A small network was trained on made-up records. Each row is its average activation on records with the value named, seen along a few directions.
Related values have similar rows: they may be neighbours, one step apart, or belong to one group.
Random noise pushes rows far along 6 fixed directions. That doesn't count. These rows show it; they differ only by the noise:
[ -34 -339  -82  186 -124  -17 -220   61  -33   28  215 -237  156 -222
  -23 -273   31 -142  465]
[  32   25 -437  161  -68  -64  -77 -168  -54   10   70  180  387  227
  203 -164    8  -82   -6]
[-456 -297  222  601 -254 -273  439  -81   28 -436  -98  243 -135 -113
   16  436  205  -24  -78]
[-237 -161  231 -119  318 -112  125  121   54   43  -72 -111  -68 -321
  457 -263  -21  -29   24]
[  75  191   67 -191 -107 -200   -5   45  337  118  152  -87  -24   18
   22  -69   19  -54  116]
[ 267  322  -29 -284  -46 -114 -168   54  323  187  103 -114  -93  108
   64 -163   47   65   87]
[-245 -335 -102  546 -293 -293  174  -50  125 -209  291  127  363   12
   44   17   72 -393  250]
[ 134   70 -227   71  -81  -65 -146  -45   79   34   78   22  116  131
  117 -153   70   -1   90]


Values of H:
h12: [-221 -168  138 -265  -65  106 -158   -4 -221  -35 -127 -309 -147 -224
 -382  159  -41  191    9]
h10: [  52  -81  -23 -206  242  160 -362  167 -239   92  -23 -273  -71  -12
   21 -107  -79  138   41]
h5: [ -37 -173  195  228 -150  177  -87  125 -223 -359  -76 -136 -245  -40
 -364  216   53  188  189]
h9: [ 162  -73 -129  211  -56  137    6 -132   56  -47   22  218 -144  201
 -146  190  123  -22 -141]
h1: [-138 -331  143  258   40   81 -105   73 -163  -97 -121 -243 -256 -298
   34  -74  169  186  204]
h13: [ 302 -332 -141  501  -88   80 -371  160  -90  -47  164 -137  -71  -42
  157 -112  220    3  415]
h15: [ 327 -107  330  168  266  123 -143  495  355  103  238 -256 -355 -215
  109 -340  145 -334  197]
h2: [ 201  101  -25  118 -406  -91 -157   51  235 -181  119  -39  112  408
 -531  130   74  -69  135]
h6: [ -71 -230   53   80  -68  502 -139 -267 -565  -83 -393   12 -383 -202
 -494  269  113  523  -99]
h8: [-271 -239  253  282   86  -93  285   93 -239 -339  -89  -10  -84  -42
  -10  322  -49  -27 -162]
h3: [ -79  -70 -100 -129  395  249  213 -127 -270   55 -318  283 -127  -54
  138  142  -50  190 -474]
h7: [ 260   48 -142  195   -9  152 -248   48 -205  -98 -231   60 -286   14
  125 -208  158  304   35]
h14: [-126  107 -490  211 -209   30  164 -365 -367  -31   11  341  729  115
 -132   74 -281 -167  -63]
h11: [ 196 -201  191  675  -24 -100  107  156   27 -312   27   83 -185    1
  352   89  207 -127   77]
h4: [ -36 -522   -7  892  -74  132   -9   37 -186 -283  121  220   89   25
  -29  -62  215 -412  205]
Each value of H is a pair of two hidden parts, and every pair occurs once (5 first parts, 3 second parts).
- h10 and h13 share the first part; h10 and h2 share the second. Which value has the first part of h2 and the second part of h13? => h7
- h1 and h9 share the first part; h1 and h14 share the second. Which value has the first part of h14 and the second part of h9? => h4

Values of C:
c5: [-169  206  -61 -170 -201  -79   16  -28 -124   34  -99 -161  154 -100
  -98   67  -91  133  114]
c3: [-221 -322 -230  735 -260 -269   94 -180    8 -396    2  272  200  365
  130  109  251 -109  -12]
c15: [ -97 -273   67  482 -215 -201  313  -14  212 -147  159  277  -42    8
   -4  360  286 -351   99]
c13: [ 403 -195  149  195  132  345 -438  218 -274 -124  -14 -343 -425 -118
  -68   23   67  206  179]
c14: [-146  121   23 -355 -246  -38   74  -35 -149   21 -164 -131 -135 -186
 -225  429  -70  380  -10]
c12: [-137 -350 -388  470  243  395  -18 -252 -771  -45 -389  257   42 -186
  368   11  -42  303 -163]
c2: [ 319  557 -163 -302   49  229  -75  -54   17  -58 -207  180 -119  496
 -210   17  -34  230 -346]
c7: [ 174 -192 -210  247  272  299 -345  105 -254 -112 -166   55 -127  235
    2 -175  161  129 -207]
c6: [  66   69  -33 -117  118  -23  -60  -19  321  276  178   28   61   55
   83 -309   74 -157   42]
c10: [-142 -161  534  179  283  -70  205  169  224  -98 -155   20 -417 -417
  307 -256  105  -11  -12]
c8: [ -53 -102 -530 -268  150   66 -249 -191 -234  196    9 -120  380   15
  301 -270 -154   99   11]
c11: [ 185   60    3   81 -196  222   -1  -94 -150   19 -220   20 -163 -178
 -230   77   16  258   14]
c9: [  81   51 -124 -149  219  210 -131  -27 -224   57 -114  -21 -179  137
  -96  172   15  191 -305]
c1: [ 321  342 -279   23   42    5 -363 -109  -95  -81 -205  152  -29  405
  306 -292  194  309 -161]
c4: [  20  169 -154  232  379   79  226  -66 -347 -307 -320  483  201  288
  490   48  -53   72 -554]
Each value of C is a pair of two hidden parts, and every pair occurs once (5 first parts, 3 second parts).
- c3 and c6 share the first part; c3 and c14 share the second. Which value has the first part of c14 and the second part of c6? => c12
- c8 and c9 share the first part; c8 and c1 share the second. Which value has the first part of c1 and the second part of c9? => c2

Values of S:
s11: [ 142 -184 -202  382  -91 -353 -161  277  426 -137  543 -181  326  397
  -52 -318   90 -546  330]
s5: [-104 -230  150 -121  -73   47  -47 -199   86   84   60   62   48  -87
 -165 -221  -28  -40  101]
s10: [ 590  -62   96  862 -474  339 -356  155 -134 -249  -89  -81 -816  103
 -605  558  508  285  222]
s7: [-234   62 -341   -8  -70  -26  120 -368 -332 -110 -250  268   71  184
  175  463   72  385 -379]
s2: [ 342  211 -181 -380  378  190 -427  221 -104  -23 -163  -70  -75  267
  172 -400 -105  268 -163]
s4: [ 139  568  149 -222 -138 -334  295    0  453   41  -71   42  -54   -6
  183   86    5   60 -172]
s9: [-458   35  -11 -641  327   29  383  -25  152  417  262  255  346 -223
  221 -157 -330 -405 -110]
s13: [  15    9   79   64  -23 -215 -173  126  251  -89  -43 -150 -356  116
    5  218  240  128  -78]
s12: [ -39  335 -183  196 -386  -56   80  -85  -68 -104 -119  143  148   76
 -323   83   38  105   85]
s8: [-179  267 -247 -578 -145 -109  235 -339  -72  358  -11  -33  449  -53
   30  106 -320   69  -44]
s6: [ 335  309  356 -278  148 -159   90  270  353  281  416 -125   83  105
  210 -201 -225 -459  105]
s3: [ 172    9 -379 -108  -71  122 -159 -231  168  232  221  216  309  195
 -125 -241   36 -219   37]
s1: [ 343   74  497  109  149  122 -118  236    9 -252 -231 -239 -512  -39
  -61  100   68  238  -71]
S is arranged as a line.
- List every value one step from s13, in the order listed. => s11, s7
- List every value one step from s10, in the order listed. => s9, s6
- List every value one step from s12, in the order listed. => s4
- List every value one step from s5, in the order listed. => s3

Values of V:
v10: [-117  114  463 -442  488  -22  -12  168  -35  -51 -611 -293 -705 -309
  484  -83  131  656 -291]
v6: [-817   87  183 -690  613   11  804 -374 -251  312 -424  401  275 -546
  674  108 -436   58 -739]
v2: [ -79    3 -317  635 -104  222  274 -339 -317 -297 -421  653 -247  160
   57  515  283  270 -598]
v3: [-874   -3  160 -655   48  -33  652 -234 -409 -118 -320  153  280 -161
 -317  667 -537  177 -506]
v8: [ 621  221  174  135  310  182 -268  175  416   79  105  173 -541  371
  129 -218  343  -58 -166]
v12: [ -11  -84 -500  285  142  183  150 -309 -182   72  -26  488  414  340
  107  -10  -29 -260 -328]
v9: [ 701  708  577  227  309 -170  156  444  584 -369 -225  245 -795  507
  389  111  266   74 -571]
v11: [ -86 -210   -8 -232 -333   -9 -276   18  -19  159  138 -453   85 -369
 -334 -164  -37  120  620]
v1: [ 187  495  177 -623   93 -278  -35  221  391   18   36 -129 -255  251
  -33  103  -57  177 -235]
v5: [-218  129  607 -545  133 -128  257  268  241   76  204 -337   68 -261
 -219   80 -317 -307   74]
v4: [-347  -96 -263   81 -168 -352  159 -118  -28 -123  129   99  564  290
   82   57 -115 -270  -48]
v13: [ 250  322 -182  532 -288   77   25 -235  -62 -170 -379  381 -498  272
   79  417  413  553 -253]
v7: [ 254  580  -23 -261   48 -118   25 -101  170  155 -291  129 -359  171
  354  -31  196  439 -274]
V is arranged as a line.
- A walk along V starts at v9 and steps to its neighbour v5. Put v10, v3, v11, v4 in the order it reaches them. => v3, v4, v10, v11
- How many steps from neighbour to neighbour lead from v6 to v1, at the fewest? => 6
- List every value one step from v8, in the order listed. => v12

Values of E:
e8: [-144  120 -123 -513  -32  152   63 -232 -223  203  -55   20  253  -23
 -366  159 -318   48 -195]
e7: [  -5 -197  -62   -1   22  292 -330   62 -483  -80 -199 -323 -209 -192
 -243  -29    4  362  176]
e10: [ 113  270  -54  -89   68 -208   60  -33  275  115  -26   67  -50  146
  417  -10  106   92 -121]
e12: [  54 -247  272  480 -184 -135  -38  210   62 -368   14 -102 -406  -50
   42   96  252   73  200]
e1: [ -78  237  -29 -629 -332  133 -129 -119  -88  247   60 -222   44  -23
 -851  365 -255  156   42]
e3: [  21   -4  153   65  461   65  -58  134 -174  -98 -464    5 -419 -163
  677 -329  219  373 -197]
e6: [ 227  478 -235  147 -226 -293   82  -88  371 -129  129  371  254  758
  -23  225   73 -178 -321]
e9: [-113    8  236  -69   44 -147  137  106  126  -45  -27 -121  -43 -140
  149  -67    9    4  136]
e11: [  60 -238  -53   90  292   28 -176   72  -55   37 -138 -124 -145 -267
  549 -509  176  149  155]
e2: [ 127 -117 -276  339  -28  273 -109 -119 -267 -129  -82  269   47  141
  -81  144   61   66 -135]
e4: [ 139  -28   -3  282 -233    9   96  -93  206   25  245  181   45  101
 -259  157   38 -275   53]
e5: [ 540  620  117  521   -9 -159  245   95  591 -317  -53  562 -560  703
  147  437  425   -7 -609]
E is arranged as a line.
- List every value one step from e4, in the order listed. => e5
- List every value one step from e12, in the order listed. => e7, e9
- List every value one step from e1, in the order listed. => e8, e6
